Each row below holds a small network's activations on one input, seen along a few directions.
Each table varies a few parts of the input and shows all the possible inputs, shuffled.
Descriptions start from the smaller parts, as in this example, which fits no table here: one of 2 separate values, together with either a single point or one of 11 places along a line or (one of 4 places along a line, together with one of 5 places around a ring).
Shared parts are said once, and a part with two or three values counts as separate values.

Other details of the inputs vary at random and push rows far along two fixed directions, the same in every table; ignore that.

A family of inputs:
r1: [ -3   0   5  10 -13  -2  -1   0  -4   7 -12]
r2: [  3  -4   1  17 -22 -10  -3   7  -6   8  -4]
r3: [ -3   0 -10  -3  -5  -6  -6   2  13  -4   1]
r4: [-12   5  -9 -10   1   0   3  -1  17  -9   4]
r5: [ -5   2 -10  -2 -11 -10  -5   5  15  -6  -4]
r6: [ 5  4  2  3 14  6  7 -3 -5 -1  5]
r7: [  1   0   2 -11  21   0  -1  -2   1 -11  15]
r8: [  6  -3   4 -13  16   8  -1  -3  -3  -5   9]
r9: [  1  -1 -10 -18  18  -1  -4  -2  12  -6  13]
r10: [ -4   5  -3 -19  21   6  -2  -6  10  -8   0]
r11: [ 28 -11  43  17  21  11   2  -5 -56  12   7]
r12: [  0  -3  -2  14 -22  -3   1   3  -8  11  -9]
r13: [ -3  -1   2  10 -11  -1  -1   0  -5  12 -10]
r14: [ -9   2 -16  -4 -11   0  -2   0  14   2  -6]
r15: [ -3   2  -4  17 -18  -5   8   5   5   5  -6]
r16: [  0   0   4  17 -29  -5   0   6  -9   4 -16]
r17: [  1   2  10   2   7   4   4  -3 -12  -3   6]
r18: [-10   2 -12  -5  -3  -1  -1  -3  14   6  -7]
r19: [  6  -1   4 -11  16   9  -1  -4  -6  -7   5]
r20: [  8  -6   8   4  -1   3   1   2 -13   6   3]
r21: [ -5  -1 -13 -16   5   2   0  -1  15  -1   5]
r22: [ -5   2 -11  -1 -12  -9  -6   5  16  -5  -3]
r23: [  1  -3   5  13 -24  -4  -1   7  -5   4  -9]
r24: [ -6   6  -1  16 -12  -5   4   1   3   9 -12]
r25: [-1  3 11  0 13  3  3 -4 -9  1  3]
r26: [ 6  0  1  4 13 -3  2  1 -2 -4  9]
r27: [ -2   2  -9 -18  15   8  -3  -5  10  -8   5]
r28: [  7  -2   6 -14  15   5   0  -1  -3  -9   6]
Description of these inputs: one of 4 places along a line, together with either one of 2 separate values or one of 5 places along a line.
- Changing only the place on the line of 4 turns r3 into r8. The same change can be made to r22. Which row results? => r23
- Which other rows does r12 become when the place on the line of 5 takes its other values? List them by row number. => r14, r16, r19, r27
- Which other rows does r6 become when the choice among 2 separate values takes its other values? List them by row number. => r17

A family of inputs:
r29: [  9 -11   3 -17  12  16  -7  -7  -6 -20  -1]
r30: [  7 -12  21  -1   1 -16  -8  -3 -20   5   4]
r31: [-24  15  -7 -11 -12  -2  10   0   9  -8 -16]
r32: [  5  -1  30  31 -48  -3  -9   0 -29  12 -12]
r33: [  6   9  16  16   7  -9  12   9  -4 -15   9]
r34: [-10   1  -3   5 -23 -18  -9  14  20  -6  -3]
r35: [-16   7  -6  -8  -3  17   2  -8  20  10   3]
r36: [  9  12  -1  -8  31   7  -4 -10  -3   9 -11]
r37: [  3  -1 -20  -7 -21   2  -5  10  20  16 -21]
r38: [  2  -7 -16   2 -20 -11 -15  10   8  -6   3]
r39: [-10  -4  -4 -11  16  20  10 -13  16  -4  -8]
r40: [-23   7 -16  -6 -22   6  20   2  13  10 -14]
r41: [ -5   4  -1   9 -19 -16  -2  15  17 -13   2]
r42: [ -2   4   0  15  13  -5  -4  -6 -12  11   0]
r43: [-25  18 -21   2 -15   1  10  -3   7   4 -22]
r44: [-15   8  -3   3   2 -11  -4  10  21  -7  -1]
r45: [  0   4 -11 -12   5   5   4  -3  23  16 -14]
r46: [  4   9   8 -19  27   3  -7  -3   7  -3 -10]
r47: [  5   9   2  24  11  -2   5  -1 -13   2   5]
r48: [-24  15  -5   5 -29  -1  -8  -7  21   2 -14]
r49: [ -8   7   6 -14 -13  -1   6   0  -8 -12  -8]
r50: [ 38  -8  54  32   4  -6  13  10 -56  -8  20]
r51: [-13   2 -14  -3 -26  12  -6   4  16  10  -4]
r52: [ -3  -4  -5 -14  28   5   4  -9  11  10  15]
r53: [ 10   5   8   4  42   6   0  -7 -16   0  15]
r54: [ 10 -14  -5 -22  32   9  -5  -3  -2   3  24]
r55: [ -9   1   3 -19  29  -9  -5  -7   7  -5   7]
r56: [  0   1  -6 -25   8  18 -14  -5   5 -10  14]
r57: [ 13  -9  23 -19  37  -2 -10  -3 -15 -11  23]
r58: [ 24 -11  12  32 -55 -11 -14  15 -31  21 -30]
r59: [18  1  9 -1 36  8 24 -9 -9 -5 28]
r60: [  6 -12   2 -14  16  22   5  -7  -1  -7  -2]
r61: [  4  -2 -21  -2 -11  -7  -9   9  15 -16  10]
r62: [-10   0 -14   2   0  -3   7   2  22  10   4]
r63: [ 13   3   8 -27  16  -1 -12  -1   9  -7  -8]
r64: [-19   5  -5  -1  -2 -14  -8   5  20  -2  -5]
r65: [  2   6  16  16  10  -6   3  10  -5 -11   7]
r66: [-17   8 -21   1   2 -12  -4 -10  13  11  -9]
r67: [ 21 -13   6  -9  33  12   0   3 -17   3  26]
r68: [  1 -11 -15  -1 -20 -13 -17   4   3   0   1]
r69: [  5  -1  -2 -28   9  14   1  -1 -16 -15   9]
r70: [ 13  -1 -14 -11  16   4  14   0  11 -12  22]
r71: [  8   0 -17   7 -24 -13   1   7   9 -17   7]
r72: [ -9  -2  13   3   2   8   1  -5   0 -11 -17]
r73: [ -8  17 -20  24 -13 -13  11   1  15  -4  -7]
r74: [-11  14   1   6   0  11  -3 -13   0  10  -4]
r75: [  6  -4  22  23  11  14   4 -10 -33   3 -15]
r76: [  1  -5 -19  10 -18  -3   4  11  13   2   5]
r77: [  4 -11  10   6   8  -4   8  -8 -14  23   6]
r78: [  0  -8  18  -1  -4   6  -1  -4  -5 -14 -13]
r79: [ -6  -1 -11 -14 -12  14  11   7  -5   3  -3]
r80: [ 23 -25  24  42 -48 -21 -10   8 -58  25 -10]
r81: [  9  -3   8  18   6   2  15   1 -10   9  12]
r82: [ -7 -11 -22 -12 -11  -8  -4   0  16  14   1]
- Changing only one part turns r52 into r54. The same change can be made to r77. Which row results? => r82
- What do these inputs look like to the network? => one of 6 places around a ring, together with either one of 4 separate values or one of 5 places along a line
- Which other rows agree with r68 in the place on the ring of 6? List them by row number. => r29, r38, r56, r58, r61, r69, r71, r80
- Start at r74 and move only the place on the ring of 6, one step at a time. The first step leads to r48. Which rows follow, in order? => r32, r56, r51, r35
- Which other rows does r75 become when the choice among 4 separate values takes its other values? List them by row number. => r36, r43, r74
- Which other rows does r31 become when the choice among 4 separate values takes its other values? List them by row number. => r46, r48, r72

A family of inputs:
r83: [ 19 -12  13  23 -39 -13 -10  16 -12  -5 -12]
r84: [-16   7 -23 -11   2   5   6  -4  35  13 -11]
r85: [  0   1  10  27 -38  -3  11  11 -13 -13 -13]
r86: [ 11  -9 -17 -38  55   3  -2  -2  22 -12  41]
r87: [ -2  -7  -1   4 -31   2  -9   0 -20  16  -6]
r88: [-23  19 -20   5   0  -8   5  -3  31  -9   0]
r89: [-12   1  -2 -19 -22   5 -11  -2  15 -10  -9]
r90: [-26   5  -8 -20 -17 -10  -3   0  27  -6 -11]
r91: [  2 -10  11 -23  31  11   4  -7 -11   6  26]
r92: [ 16  -4  19   9  28  14  20  -2 -22   4  30]
r93: [ -3  12  -3 -37  61  15   3 -17  14  -9   2]
r94: [ 25   5  43  12  38  10  16   0 -52 -14  20]
r95: [-11  -3  16  20 -20 -12  -4  -3 -17  13  -9]
r96: [ 18   2  35  11  47  14   2 -17 -38  14   4]
r97: [-10   5 -31 -18  -2  14  -4  -3  25   6 -19]
r98: [ 19  -4  19  28 -23 -23  -9  16 -18  -1  -6]
r99: [  8  -7   9  37 -17 -26 -11  10 -17  11   0]
r100: [-14   4 -20 -17  -4  12  -5  -5  27  -7 -24]
r101: [ -1  -3 -38 -13 -15 -10 -12   8  30  -4   3]
r102: [  3  -3 -11  21 -35  -1  12   5  -6   7  -7]
- What do these inputs look like to the network? => one of 4 separate values, together with one of 5 places around a ring
- Which other rows does r89 become when the place on the ring of 5 takes its other values? List them by row number. => r87, r90, r91, r95
- Which other rows does r96 become when the choice among 4 separate values takes its other values? List them by row number. => r88, r95, r99
